Each row below holds a small network's activations on one input, seen along a few directions.
Each table varies a few parts of the input and shows all the possible inputs, shuffled.
Descriptions start from the smaller parts, as in this example, which fits no table here: one of 5 places around a ring, together with either a single point or (one of 2 separate values, together with one of 4 places along a line) or one of 11 places along a line.
Shared parts are said once, and a part with two or three values counts as separate values.
In the rows, zero is written as 128.

Other details of the inputs shift rows strongly along three fixed directions, in all tables alike. That doesn't count.

Table:
R1: [125 151 133 107  76  88 139 136 104 124 112  83 199]
R2: [ 93 128 111 149 105 119 141 116 121  93 137 109 195]
R3: [150 116 161 118 147 132 129 129 126 154 124 128 104]
R4: [141 106 101 129 151 141 124 119 137 124 123 134  74]
R5: [ 88 153 125 140  98 122 104 134 115 112 150 126 171]
R6: [172 102 135 113 119 110 128 143 102 132 117  79 154]
R7: [ 86 143 134 124 122 138 146 112 132  70 141 166 175]
R8: [134 130  89 140 127 135 123 130 120  99 125 106 134]
R9: [163 105 100 138 156 146 112 122 132 141 120 113  61]
R10: [103 156 184 119 161 153 137 105 152 175 128 205  64]
R11: [151 120 125 129 134 130 129 143 126 128 125 116 134]
R12: [177  94 104 148 142 128 124 137 136 171 124 101  82]
R13: [ 95 133 119 153 110 127 137 115 118  98 137 121 187]
R14: [141 112 112 141 172 160 119 113 142 137 127 161  51]
R15: [ 98 160 131 125 113 125 144 113 123 107 127 159 150]
R16: [129 133 124 111 103 108 131 122 111 119 114 102 150]
R17: [111 114 112 138 133 142 136 122 121  61 137 133 173]
R18: [158  95 128 128 166 144 120 130 147 147 129 128  68]
R19: [ 68 134 114 152 136 143 119 108 142 103 153 189 108]
R20: [105 133 116 136 135 146 145 118 135  70 138 176 164]
R21: [185  99 127 132 164 142 114 154 143 176 121 100  66]
R22: [ 88 161 123 123 110 125 139 121 133 100 130 141 159]
R23: [154  97  61 153 163 157 113 130 138 106 128 113  64]
R24: [112 152 190 101 120 120 147 123 134 155 124 162 154]
R25: [128 158 164 125 129 131 134 132 134 157 123 149 128]
R26: [134 129 126 128 107 109  90 148 124 174 141  81 117]
R27: [149 138 178  99 111 101 136 151 129 181 116 105 145]
R28: [113 142  87 145 139 148 134 120 139  92 131 157 113]
R29: [105 162 180 127 169 162 137 125 173 179 132 212  68]
R30: [152 127 158 116 143 128 133 119 127 175 119 153  79]
R31: [163 102 121 121 142 122 113 127 125 158 116  82  85]
R32: [148 131 128 112 108 106 129 134 117 153 110  92 124]
R33: [110 105  59 149 142 149 120 110 131  54 135 115 120]
R34: [181  97 145 115 128 108 123 151 111 160 115  67 139]
R35: [117 157 172 123 129 132 137 136 135 153 125 147 148]
R36: [173  81  86 156 142 129 116 134 125 142 128  83  99]
R37: [168 113 160 116 150 131 125 133 126 167 120 129  91]
R38: [119 131 118 115  98 104 131 122 110 103 120  89 169]
R39: [147 127 111 121  76  83 101 156  94 143 134  62 174]
R40: [133 134 139 118 123 125 139 141 137 130 125 138 143]
R41: [171  85 100 119 131 116 123 132 116 128 116  82 102]
R42: [107 155 135 138 149 159 142 124 157 117 136 205 114]
R43: [122  95  97 148 108 106 105 128  93 101 140  76 157]
R44: [114 139 121 124 108 114 130 124 115 116 124  94 152]
R45: [151 105 118 124 133 129 133 132 124 109 127 129 133]
R46: [129 167 196 104 104 103 134 141 127 190 116 113 150]
R47: [ 80 165 168 118 141 145 143 100 149 140 132 201 104]
R48: [147 145 156 114 127 124 133 142 143 178 116 136 102]
R49: [122  89  58 165 141 144 130 120 147  84 142 117 118]
R50: [108 175 189 102  70  83 114 145 111 196 132 126 167]
R51: [103 174 180 119 150 150 140 125 172 181 128 206  76]
R52: [ 95 105  89 158 142 139 107 114 129  98 149 138 104]
R53: [180  94 139 103 115  96 128 153 116 157 113  58 148]
R54: [178 109 151 115 150 127 126 133 132 175 119 135  75]
R55: [ 98 140 112 133 115 131 131 109 110  74 130 118 171]
R56: [153 133 142 108 100  96 129 127 100 149 110  91 145]
R57: [ 87 145 106 140 132 150 140 126 153  66 141 165 160]
R58: [136 111  76 160 152 156  87 140 141 129 153 137  61]
R59: [ 82 149 153 132 102 111 127 114 108 126 142 171 158]
R60: [174  93 120 123 135 122 126 144 116 130 119  87 136]
R61: [123 117 120 141 174 164 125 108 148 118 133 172  65]
R62: [119 139 161 105 115 114 138 118 124 145 121 131 140]
R63: [139 156 190 108 126 118 144 140 134 186 119 163 127]
R64: [145 124 108 131 116 122 129 143 113  97 123  93 176]
R65: [ 88 129 125 145 131 134 120 113 131 122 144 180 104]
R66: [ 88 191 214 114 137 142 143 124 160 186 128 204 120]
R67: [ 75 148 119 142 134 150 138  97 124  64 137 170 154]
R68: [123 108 100 136 163 161 133 118 151  82 139 177  91]
R69: [160 132 185  99 110  95 130 130  99 189 106  95 143]
R70: [160 115 163 104 115 100 130 146 114 160 115  79 161]
R71: [122 131  87 135 108 125 136 133 118  64 131 114 185]
R72: [ 91 171 166 119 117 134 151 127 145 123 130 185 167]
R73: [154 146 163 111 109 102 123 142 108 191 108  73 132]
R74: [148  81  24 150 151 148 112 134 145  75 131  86  77]
R75: [137 106 116 128 146 145 135 128 143 107 129 148 115]
R76: [132 105  97 150 122 127 134 124 130 122 130 112 135]
R77: [110 158 157 118 103 114 134 122 108 137 118 109 167]
R78: [164 101  76 137 147 134 109 141 137 140 123  71  71]
R79: [151 112 156 114 135 121 130 134 127 154 123 111 125]
R80: [101 112  97 148 102 109 115 121  91  73 145 108 183]
R81: [ 75 169 135 138 118 144 143 119 133  77 136 164 187]
R82: [118 116  80 148 143 147  91 140 153 132 154 139  63]
R83: [110 134 137 112  93 109 149 132 110  78 128 124 221]
R84: [115 115  79 141 133 140 132 108 122  61 132 142 135]
Each input here is: one of 6 places around a ring, together with either one of 3 separate values or one of 11 places around a ring.
Q: Changing only the place on the ring of 6 turns R8 into R28. The same change can be made to R64. Which row results?
A: R42
Q: Changing only the place on the ring of 6 turns R35 into R72. The same change can be made to R73. Which row results?
A: R1
Q: Change only the place on the ring of 6 in R65. List by row number the other rows that result.
A: R19, R43, R52, R59, R80
Q: Change only the place on the ring of 11 in R38. List by row number the other rows that result.
A: R7, R22, R24, R27, R47, R51, R53, R57, R62, R74
Q: Change only the choice among 3 separate values in R39. List by row number the other rows that result.
A: R12, R59
Q: Change only the choice among 3 separate values in R19. List by row number the other rows that result.
A: R49, R82
